A small network was shown many inputs. Here are its activations along a few directions, one row for each input.
Each table varies a few parts of the input and shows all the possible inputs, shuffled.
A made-up example of a description, with smaller parts first: line(4) and (point or (values(2) and ring(5)) or ring(11)).
Shared parts are said once, and a part with two or three values counts as separate values.
(in the rows, 128 means zero)

Other details of the inputs shift rows strongly along two fixed directions, in all tables alike. That doesn't count.

Table:
r1: [133 138 105 147  91  97 151 107 104 139 152 115]
r2: [138 141 130 135  88 115 149  87 126 132 128 154]
r3: [135 111 167  99 146 100 131 120  59 130 126 167]
r4: [159 132 107 104 103 127 119  95 128 162 107 123]
r5: [129 100 120 126 143 147 132 123  29  96 141 126]
r6: [150 146 153 120 128 119 146  92 123 157 100 101]
r7: [134 151 132 149 102  85 123 108 104 121 126  92]
r8: [149 181 139 146 136 118 127  95 116 151 115 121]
r9: [ 69 112 135 168 125 106 124 153 210 136 135  77]
r10: [ 81 171 120 150 146 131 106 140 222 134 129 116]
r11: [146 153 133 123  79 141 132 102 126 145 104 136]
r12: [ 73  98 135 179 134 146 141 132 201 112 163  73]
r13: [109 125 106 127 114 148 121  67  97 113 138 106]
r14: [ 70 159 118 165 131 111  96 147 213 122 148 109]
r15: [143 158 131 127 118  91 119  86 125 113 108 120]
r16: [128 143 128 129  71 115 142 100 117 132 145 139]
r17: [130  74 110  88 197 128 134 240 133  82 127 187]
r18: [157 116 108 124 104 106 116  88 126 151 109 133]
r19: [ 85 120 133 140 147 174 142 119 226 116 141  92]
r20: [ 95 138 124 162 130 152 161 147 229 161 125 127]
r21: [ 99 153 125 154 160 128 132 145 227 140 104  92]
r22: [136 171 132 145 121  96 109  86 117 123 126 136]
r23: [107  97 113  93 177 134 136 251 120  78 157 186]
r24: [122 138 106 115 129 168 131  62 107 124 118 110]
r25: [103 129 113 171 138 150 119 151 221 171  98 115]
r26: [143 125 129 158 112 138 100  86  99 125 168  92]
r27: [ 73 149 121 191 133 104 107 156 198 130 149  96]
r28: [143 135 128 132 110 145  91  77 111 118 166 105]
r29: [166 143 133 140 142 164 114  74 118 146 140 104]
r30: [158 149 140 144  95 141 147 106 122 162  97 129]
r31: [135 140 132 138  64 119 121 108 115 133 123 130]
r32: [ 80 134 134 126 138 133 124 139 234 140 114  95]
r33: [123  70 116  92 172 136 104 249 122 102 134 173]
r34: [145 137 133 143  81 119 128  96 123 133 106 144]
r35: [117 142 155 106 117 115 133  82 117 165 123 126]
r36: [ 89  95  96 171 116 115 112 160 213 158 135  94]
r37: [147 108 158 101 131 146 140 119  58  83 155 130]
r38: [103  89 155  89 179 126 115 241 122  81 134 155]
r39: [100 140  98 153 150 141 160 145 231 158 127 115]
r40: [119 111 115  78 193 156 146 244 132  90 136 190]
r41: [122  85 129 119 180 143 101 239 121  96 110 195]
r42: [153 132 129 138 128 145  96  65 119 119 151 119]
r43: [170 137 106 117 124 120 158  95 128 164 108 113]
r44: [146 128  98 109  91  98 132  97 122 134 137 117]
r45: [157 120 130 111 107 120 100 151  51 120 119 162]
r46: [108 113 140  96 185 120 107 246 121  64 132 158]
r47: [ 79 119 101 160 173 183 140 116 203 138 118  94]
r48: [136 127 120 164  82 108 108 114  98 152 121 115]
r49: [114  72 157 107 208 169 141 212 124  57 146 166]
r50: [163 158 143  79 143 119 123 139  71 101 105 143]
r51: [126 105 166 120 132  95 134 142  39 137 142 140]
r52: [139 107 119 105 159 155 129 103  47  88 122 154]
r53: [147 124 173 100 159 121 149 128  59 158 116 151]
r54: [149 118 142 128 102 114 153 157  46 117 147 158]
r55: [155 146 128 120 126 164 100  71 121 130 146 110]
r56: [153 133 150 135 135 159 162  72 118 133 128  96]
r57: [146 118 100 137  92  92 143 107 109 143 139 103]
r58: [168 134 131  97 121 141 111 145  63 132  99 166]
r59: [157 141  99  95 107 119 142  91 132 146 117 120]
r60: [140 157 130 114  86 137 152  94 129 145 126 146]
r61: [ 76 114 121 190  94 128 124 167 209 141 132 103]
r62: [143 145 104 125 107 103 148  83 126 129 131 144]
r63: [171 128 114 125 119 128 135  98 125 179  99 116]
r64: [157 118 159  91 141 103 128 129  68 105 111 151]
r65: [126 114 164  94 129 101 124 133  51 130 141 153]
Description of these inputs: line(5) and (values(3) or line(4) or ring(6)).
The inputs of r53 and r51 match in every part but the line(5) part. If r43 is changed in the same way as r53 into r51, which row does it become?
Answer: r57
The inputs of r38 and r64 match in every part but the line(5) part. If r23 is changed in the same way as r38 into r64, which row does it become?
Answer: r62
Which other rows does r49 become when the values(3) part takes its other values? List them by row number.
Answer: r42, r52
Which other rows does r31 become when the line(5) part takes its other values? List them by row number.
Answer: r11, r30, r34, r61
A walk changes only the line(5) part. It starts at r56 and steps to r19. List the rest of the walk in order.
Answer: r49, r37, r12

Table:
r66: [125 131 131 127 155 167 134 138 139 118 125 137]
r67: [126 126 132 137 123 114 118 160 129 133 137 139]
r68: [160 115 144  95 170 142 128 134  63 115 124 135]
r69: [ 93 125 129 135 151 133 140 134 165 114 141 117]
r70: [145 115 149  99 126 112 146 161  74 114 125 156]
r71: [164 168 137 123  84  98 126  36  90 172 102 111]
r72: [111 112 143 123 137 137 138 137 126 109 141 123]
r73: [145 117 141 128 139 129 112 153  57 102 138 136]
r74: [144 131 146 112 139 132 128 149 100 131 107 163]
r75: [114 119 111 140 136 137 135 144 207 149 117 113]
r76: [141 105 143 111 142 139 141 143  61 110 146 148]
r77: [138 124 148 107 167 142 119 132  91 117 123 137]
r78: [139 124 150 114 156 153 125 132  94 112 122 149]
r79: [107 120 113 126 117 120 121 152 182 127 124 132]
r80: [136 110 137 117 129 119 145 162  93 130 135 154]
r81: [ 93 107 125 156 136 138 132 137 155 124 140 107]
r82: [164 138 138 101 137 143 140 152  74 127 107 169]
r83: [110 113 115 143 154 159 132 127 199 131 131 102]
r84: [117 112 128 141 123 114 138 159 122 133 125 133]
r85: [138 161 108 133  89 115 126  28 130 137 131  99]
r86: [151 165 111 147  85 143 142  17 151 160 123  82]
r87: [124 132 111 113 136 114 126 154 145 120 122 150]
r88: [139 124 134 135 124 108 115 169  90 122 124 142]
r89: [ 98 135 131 149 114 110 116 151 193 133 129 114]
r90: [119 107 114 125 139 148 119 141 133 115 146 136]
r91: [ 90 133 122 141 133 110 144 146 194 136 128 122]
r92: [122 143 132 128 138 106 121 163 140 120 127 140]
r93: [148 111 133  92 138 140 122 142  70  92 135 152]
r94: [145 134 118 117 135 144 142 151 141 137 113 141]
r95: [127 174 125 153  89 106 120  35 145 142 136  83]
r96: [114 123 123 128 150 125 127 150 178 149 113 116]
r97: [ 99 118  98 155 113 120 115 148 188 141 122 120]
r98: [161 148 110 129  64 102 128  52 100 161 125 122]
r99: [170 139 115 127  81 119 121  43  47 133 128 114]
r100: [102 122 128 151 134 138 112 140 161 124 151 113]
r101: [ 92 129 134 150 129 133 112 135 184 116 143 102]
What do these inputs look like to the network?
Answer: values(2) and (ring(6) or (values(3) and line(4)))
The inputs of r82 and r66 match in every part but the values(2) part. If r92 is changed in the same way as r82 into r66, which row does it become?
Answer: r95
Which other rows does r101 become when the line(4) part takes its other values? List them by row number.
Answer: r73, r95, r100
Which other rows does r81 become when the values(2) part takes its other values? List them by row number.
Answer: r84
Which other rows does r96 become when the ring(6) part takes its other values? List them by row number.
Answer: r71, r74, r75, r82, r94
